A small network was trained on invented records. Each row is its activation on one of them, seen along a few directions.
After each row come some of the record's fields: FUTI, DOMAZ, ZADA, TOFO, VOGO, TIS.
Not every record has every field; a missing one is left out.
Other fields move the rows too, some of them a lot.
In the rows, zero is written as 500.
Random noise pushes rows far along 20 fixed directions. That doesn't count. These rows show it; they differ only by the noise:
[573 371 564 525 296 554 655 423 736 560 111  97 517 509 564 404 793 398
 445 411 507 651 457 225 837 606 478 565 379 544 330 345 312 240]
[638 447 334 396 652 394 491 628 494 543 431 496 371 464 323 325 338 311
 614 462 650 570 542 510 550 568 529 293 400 672 577 657 528 542]
[532 347 619 504 530 309 471 526 621 410 772 343 331 491 504 514 849 615
 562 364 337 338 467 519 516 482 451 574 565 537 623 571 380 410]
[485 563 547 815 433 758 440 456 617 534 524 395 563 586 545 451 596 630
 476 620 571 344 472 365 552 362 447 347 623 532 393 399 615 429]
[455 582 503 481 347 434 449 604 621 631 292 720 666 573 748 555 392 529
 386 511 496 397 719 605 263 354 519 432 542 253 617 569 437 755]
[533 727 391 419 568 453 521 601 397 349 408 568 667 415 542 412 392 406
 397 733 377 480 457 668 209 445 383 393 427 491 433 478 650 682]
[458 504 525 538 519 695 402 500 465 396 617 665 548 501 391 683 482 764
 502 885 358 678 605 552 281 508 609 447 435 639 539 433 298 274]
[591 398 616 427 559 351 536 335 485 472 439 616 365 391 574 421 442 512
 573 357 387 503 536 669 455 388 666 564 328 347 532 612 469 429]
[442 481 522 403 499 324 485 413 559 580 357 608 268 511 641 592 586 447
 369 416 523 552 585 662 325 417 727 433 359 261 578 626 413 388]
[669 302 447 595 588 548 547 465 431 534 371 458 387 486 506 413 613 321
 360 355 551 454 655 480 618 565 497 528 622 576 364 354 761 288]
[604 291 673 440 387 688 552 663 442 552 509 410 654 403 403 459 421 582
 528 441 524 526 550 317 517 558 497 515 590 454 555 580 442 520]
[609 592 381 514 687 135 274 556 719 475 570 544 366 626 453 454 700 461
 412 586 386 494 632 777 510 499 467 230 471 621 515 445 572 459]
[253 619 418 620 550 335 436 302 334 696 612 389 438 569 395 506 549 352
 560 552 737 658 358 737 746 410 473 649 601 506 458 685 784 365]
[490 393 580 426 482 677 424 419 565 550 468 459 364 629 350 634 421 487
 638 605 592 846 621 680 515 636 694 319 243 469 680 670 477 407]
[665 636 569 772 489 572 313 474 632 505 453 430 338 529 678 335 421 650
 541 507 501 337 500 435 572 407 462 272 325 510 297 464 508 544]
[434 438 503 527 383 533 662 184 602 504 262 634 517 540 665 301 507 407
 569 112 551 436 436 312 670 372 519 634 501 565 531 490 477 446]
[660 333 488 425 456 439 447 647 528 462 525 569 619 434 415 420 553 498
 423 595 430 540 600 560 552 561 388 714 841 504 584 376 651 430]
[445 550 486 578 433 346 368 498 543 729 505 520 622 688 430 622 572 329
 341 528 551 626 742 552 586 549 544 452 487 454 640 487 595 456]
[446 516 512 379 435 472 370 378 668 541 375 371 775 572 432 369 569 438
 283 563 419 688 585 625 717 666 203 376 331 481 407 302 512 523]
[480 520 416 413 616 530 515 528 528 628 392 641 506 417 390 412 377 559
 422 472 516 542 561 517 409 509 338 339 508 660 459 370 502 509]
[332 596 650 488 532 481 619 577 364 674 486 474 563 574 393 784 583 679
 656 496 491 785 436 677 431 431 642 448 618 648 432 694 516 467]
[479 563 382 420 629 402 453 564 375 512 614 551 469 363 362 455 397 546
 430 690 477 515 441 515 442 555 403 515 376 561 447 429 367 499]

[724 519 550 545 412 456 423 502 554 339 390 503 493 463 674 428 548 407
 450 441 251 514 665 428 490 619 362 639 423 627 453 304 561 424] : (FUTI zonop; ZADA zot; TOFO sudog; VOGO zof; TIS fitu)
[581 496 570 645 493 496 438 546 407 614 392 488 590 441 596 366 369 580
 476 386 561 394 579 397 621 393 486 415 529 495 251 555 498 505] : (FUTI zonop; ZADA vis; TOFO sudog; VOGO zof; TIS gibir)
[484 631 411 502 515 456 331 430 358 311 516 747 416 554 768 556 539 509
 176 501 389 409 579 561 304 560 473 501 391 452 315 360 488 469] : (FUTI kefiz; DOMAZ bufez; ZADA kan; TOFO sudog; VOGO mib; TIS fitu)
[574 318 504 407 477 421 298 642 661 523 391 515 127 545 591 485 593 594
 453 439 723 622 573 609 497 511 705 315 646 410 521 752 406 301] : (FUTI zonop; ZADA vis; VOGO zof; TIS fitu)
[516 483 510 572 468 557 598 598 490 523 497 266 542 638 494 583 598 464
 574 515 599 446 375 375 696 561 631 442 433 464 387 540 415 650] : (FUTI tupak; DOMAZ beg; ZADA tevi; TOFO zakad; VOGO zeso; TIS pibet)
[696 473 713 453 467 518 490 591 502 434 370 334 592 532 382 590 573 489
 595 511 333 865 625 516 537 646 656 318 366 706 427 600 483 311] : (FUTI kefiz; DOMAZ bufez; ZADA kan; TOFO sudog; VOGO mib; TIS fitu)
[643 607 425 498 576 382 587 594 547 250 638 490 486 432 396 440 536 485
 686 679 221 436 417 442 303 454 431 602 416 766 704 457 417 528] : (FUTI zokup; DOMAZ beg; ZADA vis; TOFO zakad; VOGO zeso; TIS pibet)
[540 577 591 553 616 373 486 361 582 487 454 356 444 455 474 318 660 495
 460 256 408 478 443 426 561 428 445 212 340 718 315 519 508 293] : (FUTI kefiz; DOMAZ bufez; ZADA kan; TOFO sudog; VOGO mib; TIS fitu)
[516 528 555 498 548 354 482 332 567 629 434 416 324 646 396 473 523 196
 554 235 645 657 507 520 670 502 735 255 293 495 607 678 674 420] : (FUTI tupak; DOMAZ beg; ZADA tevi; TOFO zakad; VOGO zeso; TIS pibet)
[663 290 486 630 702 539 542 701 222 478 695 282 649 470 241 576 524 477
 609 743 461 505 686 571 560 553 631 449 532 671 406 650 542 366] : (FUTI tupak; DOMAZ beg; ZADA vis; TOFO sudog; VOGO zeso; TIS rel)
[498 515 361 649 473 757 526 556 500 556 563 348 353 600 480 550 433 234
 494 544 659 358 601 406 405 622 402 426 404 492 726 463 726 626] : (FUTI tupak; DOMAZ beg; ZADA tevi; TOFO sudog; VOGO zeso; TIS rel)
[531 426 528 414 563 581 518 705 674 711 487 431 345 204 361 451 486 778
 500 653 542 518 442 587 306 396 274 457 829 447 508 410 576 395] : (FUTI migo; DOMAZ vugi; ZADA zot; VOGO zeso; TIS pibet)
[556 549 607 693 518 581 408 504 650 521 522 242 342 420 448 387 592 552
 482 456 443 404 579 180 409 439 379 262 313 766 536 469 354 204] : (FUTI zokup; DOMAZ beg; ZADA vis; TOFO sudog; VOGO zof; TIS gibir)
[682 488 450 501 505 636 548 525 422 456 274 563 344 426 443 413 305 453
 575 563 649 678 355 378 648 553 709 588 512 538 355 409 583 382] : (FUTI mumuf; DOMAZ beg; ZADA zelez; TOFO zakad; VOGO zof; TIS fitu)
[780 418 600 593 542 536 491 695 434 624 608 393 411 396 420 385 204 469
 712 360 526 331 603 403 562 593 376 561 424 506 599 544 620 767] : (FUTI kefiz; DOMAZ bufez; ZADA kan; TOFO sudog; VOGO mib; TIS fitu)
[397 301 503 346 536 628 549 334 438 348 423 573 469 172 606 338 545 603
 286 527 438 398 470 623 274 395 238 731 706 396 400 384 531 219] : (FUTI kefiz; DOMAZ bufez; ZADA kan; TOFO sudog; VOGO mib; TIS fitu)
[547 282 477 324 636 368 507 466 413 307 610 576 387 443 622 415 659 489
 371 264 409 282 488 702 518 564 372 621 646 382 398 436 594 600] : (FUTI zokup; DOMAZ beg; ZADA vis; VOGO zof; TIS gibir)
[558 499 545 446 528 567 660 535 520 597 265 407 543 347 555 451 431 548
 428 403 436 442 536 377 390 495 449 340 278 473 325 391 322 558] : (FUTI sofi; DOMAZ beg; ZADA kan; VOGO mib; TIS gibir)
[533 418 276 547 466 477 499 759 510 411 432 259 459 525 478 560 683 346
 538 769 591 572 570 402 515 610 460 573 664 773 528 561 392 317] : (FUTI labok; DOMAZ vugi; ZADA tevi; TOFO zakad; VOGO zeso; TIS rel)
[698 525 575 705 551 457 527 544 597 548 686 631 607 421 373 364 486 569
 477 427 426 247 510 112 432 288 755 245 533 488 590 467 466 406] : (FUTI migo; DOMAZ vugi; ZADA zot; TOFO sudog; VOGO zeso; TIS rel)
[722 643 532 675 587 426 539 659 351 546 558 587 335 353 384 514 307 637
 796 575 414 588 432 460 406 378 644 629 628 749 465 573 637 391] : (FUTI mumuf; DOMAZ beg; ZADA zelez; TOFO sudog; VOGO mib; TIS rel)
[451 372 540 439 466 576 654 613 391 450 430 260 505 459 473 598 583 424
 652 513 575 580 449 433 462 514 615 533 524 572 540 768 394 406] : (FUTI labok; DOMAZ vugi; ZADA tevi; TOFO sudog; VOGO zeso; TIS rel)
[542 496 525 426 604 430 624 462 367 599 484 768 527 399 436 504 324 553
 396 405 422 445 482 465 476 508 523 701 482 417 464 232 497 599] : (FUTI labok; DOMAZ bufez; ZADA vis; VOGO zof; TIS fitu)
[527 496 514 350 502 598 592 671 456 604 387 570 270 432 431 611 312 507
 572 471 618 615 466 458 333 591 549 584 546 474 667 503 502 593] : (FUTI zokup; DOMAZ beg; ZADA vis; TOFO sudog; VOGO zof; TIS gibir)
[494 407 549 772 514 501 359 451 262 744 566 689 226 517 691 742 342 545
 559 401 610 411 841 580 503 424 648 777 574 472 483 568 564 354] : (FUTI tupak; DOMAZ beg; ZADA tevi; TOFO sudog; VOGO zof; TIS diz)
[506 429 476 375 440 508 561 601 419 380 506 451 668 530 408 459 483 511
 668 542 534 690 398 561 589 552 491 599 673 631 513 711 516 528] : (FUTI kefiz; DOMAZ bufez; ZADA kan; TOFO sudog; VOGO mib; TIS rel)
[450 435 372 548 662 239 665 422 531 681 531 479 356 554 407 683 786 390
 527 450 457 533 515 640 652 516 551 718 631 570 513 316 586 363] : (FUTI migo; DOMAZ vugi; ZADA zot; TOFO zakad; VOGO zeso; TIS rel)
[456 655 331 551 410 641 279 564 665 280 437 341 437 675 695 390 691 473
 279 683 627 425 353 560 539 614 212 321 649 505 294 401 651 587] : (FUTI kefiz; DOMAZ bufez; ZADA kan; TOFO sudog; VOGO mib; TIS rel)
[491 310 314 598 638 545 318 450 385 400 721 583 641 496 466 302 411 491
 435 630 641 252 626 561 627 445 465 354 567 488 409 616 518 468] : (FUTI labok; DOMAZ vugi; ZADA tevi; TOFO sudog; VOGO zeso; TIS rel)
[378 716 581 578 329 589 442 433 581 526 425 451 570 621 582 500 429 507
 548 483 516 586 489 400 409 444 454 419 373 562 628 625 467 552] : (FUTI zokup; DOMAZ beg; ZADA vis; TOFO sudog; VOGO zeso; TIS tusot)
[553 474 347 374 495 596 441 590 725 473 478 664 333 536 433 542 350 541
 710 696 518 623 537 808 467 648 282 686 716 521 748 307 705 738] : (FUTI mumuf; DOMAZ beg; ZADA zelez; VOGO zof; TIS gibir)
[228 426 192 523 609 458 606 372 380 453 490 664 569 442 606 543 510 541
 552 717 603 356 497 566 471 321 572 680 572 557 403 590 169 390] : (FUTI tupak; DOMAZ beg; ZADA zot; TOFO sudog; VOGO zeso; TIS rel)
[397 597 553 323 438 445 545 515 277 395 541 582 656 539 490 646 585 523
 236 561 442 682 315 433 439 601 681 563 417 364 391 483 360 501] : (FUTI zonop; ZADA vis; TOFO zakad; VOGO zeso; TIS diz)
[437 454 549 615 557 533 516 302 597 520 683 434 647 448 459 372 462 542
 496 509 450 142 466 370 613 376 451 407 253 306 520 399 315 626] : (FUTI tupak; DOMAZ beg; ZADA tevi; TOFO sudog; VOGO zeso; TIS rel)
[495 464 530 452 447 557 510 667 588 646 379 599 745 583 385 539 363 597
 542 590 701 597 502 437 614 443 762 249 644 379 474 583 394 638] : (FUTI zokup; DOMAZ beg; ZADA tevi; VOGO zof; TIS gibir)
[403 539 572 416 374 563 643 308 438 557 377 609 571 463 544 540 512 413
 249 296 488 548 414 175 487 546 656 525 307 355 469 360 355 413] : (FUTI migo; DOMAZ vugi; ZADA tevi; TOFO sudog; VOGO zeso; TIS pibet)

Which values does each new row have?
[427 438 272 490 539 455 514 451 379 558 459 710 491 495 438 534 345 341
 440 603 640 536 646 403 459 516 632 612 430 551 622 536 316 363] : (FUTI kefiz; DOMAZ bufez; ZADA kan; TOFO sudog; VOGO mib; TIS rel)
[573 450 470 595 530 436 441 688 608 604 477 481 678 593 508 501 546 637
 450 579 526 371 633 488 622 477 524 298 565 478 356 460 354 646] : (FUTI zonop; ZADA vis; VOGO zof; TIS fitu)
[774 315 500 648 613 534 735 519 570 608 326 263 392 285 392 273 494 442
 639 507 525 341 493 413 597 335 596 487 531 453 410 468 627 330] : (FUTI tupak; DOMAZ beg; ZADA vis; TOFO sudog; VOGO zeso; TIS rel)
[296 575 327 469 620 579 649 384 320 537 577 518 600 533 333 676 466 340
 550 789 562 651 409 782 472 554 511 649 510 432 553 460 737 561] : (FUTI migo; DOMAZ vugi; ZADA zot; TOFO sudog; VOGO zeso; TIS rel)
[448 239 528 451 556 539 464 348 546 583 612 685 333 508 414 485 441 623
 644 300 582 500 604 555 619 509 531 630 611 551 694 551 430 395] : (FUTI zokup; DOMAZ beg; ZADA vis; TOFO sudog; VOGO zof; TIS gibir)
[349 473 506 498 629 555 553 338 563 651 504 457 308 449 455 528 468 503
 666 337 522 496 544 784 424 449 264 491 497 575 614 503 721 568] : (FUTI mumuf; DOMAZ beg; ZADA zelez; TOFO zakad; VOGO zof; TIS gibir)
[526 639 451 390 380 382 360 714 400 420 574 606 467 456 522 601 406 594
 351 790 401 660 490 469 301 618 520 678 425 441 591 501 270 474] : (FUTI zonop; ZADA vis; TOFO sudog; VOGO zeso; TIS rel)
[676 689 654 544 428 478 349 470 530 384 509 518 697 593 524 385 429 457
 374 526 387 543 464 522 539 508 554 310 349 335 419 449 719 620] : (FUTI kefiz; DOMAZ bufez; ZADA kan; TOFO sudog; VOGO mib; TIS fitu)
[424 398 351 343 637 482 685 563 747 505 378 375 346 569 481 516 808 428
 346 416 580 307 432 519 408 526 476 235 507 406 526 368 426 590] : (FUTI zokup; DOMAZ beg; ZADA vis; TOFO sudog; VOGO zof; TIS gibir)
[240 317 557 289 451 757 775 485 416 364 317 598 831 526 645 633 654 719
 415 396 476 453 413 486 337 434 566 442 626 465 307 553 182 572] : (FUTI kefiz; DOMAZ bufez; ZADA kan; TOFO zakad; VOGO mib; TIS fitu)
[691 477 461 473 582 539 576 653 504 455 356 428 384 530 461 506 384 499
 740 545 499 603 531 584 525 581 570 436 403 644 470 553 514 614] : (FUTI zokup; DOMAZ beg; ZADA vis; TOFO sudog; VOGO zof; TIS gibir)
[590 705 559 621 474 347 343 337 588 453 328 372 538 610 588 423 542 446
 488 545 369 689 482 605 796 544 437 508 334 625 252 351 603 398] : (FUTI tupak; DOMAZ beg; ZADA tevi; TOFO sudog; VOGO zeso; TIS rel)
[453 321 422 532 378 742 504 594 395 525 437 359 646 555 530 559 499 486
 475 622 683 532 555 464 670 619 459 609 652 440 357 556 480 528] : (FUTI mumuf; DOMAZ beg; ZADA zelez; TOFO sudog; VOGO mib; TIS pibet)
[395 781 644 558 467 573 568 479 431 661 641 523 274 279 435 583 371 600
 512 393 416 494 357 275 141 439 386 553 388 541 647 412 561 475] : (FUTI mumuf; DOMAZ beg; ZADA zelez; TOFO sudog; VOGO zof; TIS gibir)
[591 369 618 667 488 458 401 344 472 403 542 397 501 402 664 322 542 616
 591 415 414 370 564 429 644 347 603 493 388 513 301 696 318 248] : (FUTI tupak; DOMAZ beg; ZADA zot; TOFO sudog; VOGO zeso; TIS rel)
[429 575 720 330 430 554 425 512 440 361 622 386 541 525 406 520 578 713
 471 489 415 772 222 549 556 613 383 567 578 562 428 545 511 475] : (FUTI zokup; DOMAZ beg; ZADA vis; TOFO sudog; VOGO zeso; TIS pibet)
[515 351 671 534 504 790 537 462 399 679 496 427 286 367 504 587 354 685
 539 303 493 524 606 425 481 642 293 594 411 578 414 376 498 465] : (FUTI labok; DOMAZ vugi; ZADA tevi; TOFO sudog; VOGO zeso; TIS pibet)
[507 365 586 551 643 557 475 301 366 486 664 374 296 439 506 398 425 569
 650 328 426 432 528 746 566 544 285 594 306 539 460 599 639 504] : (FUTI zonop; ZADA vis; TOFO sudog; VOGO zeso; TIS rel)
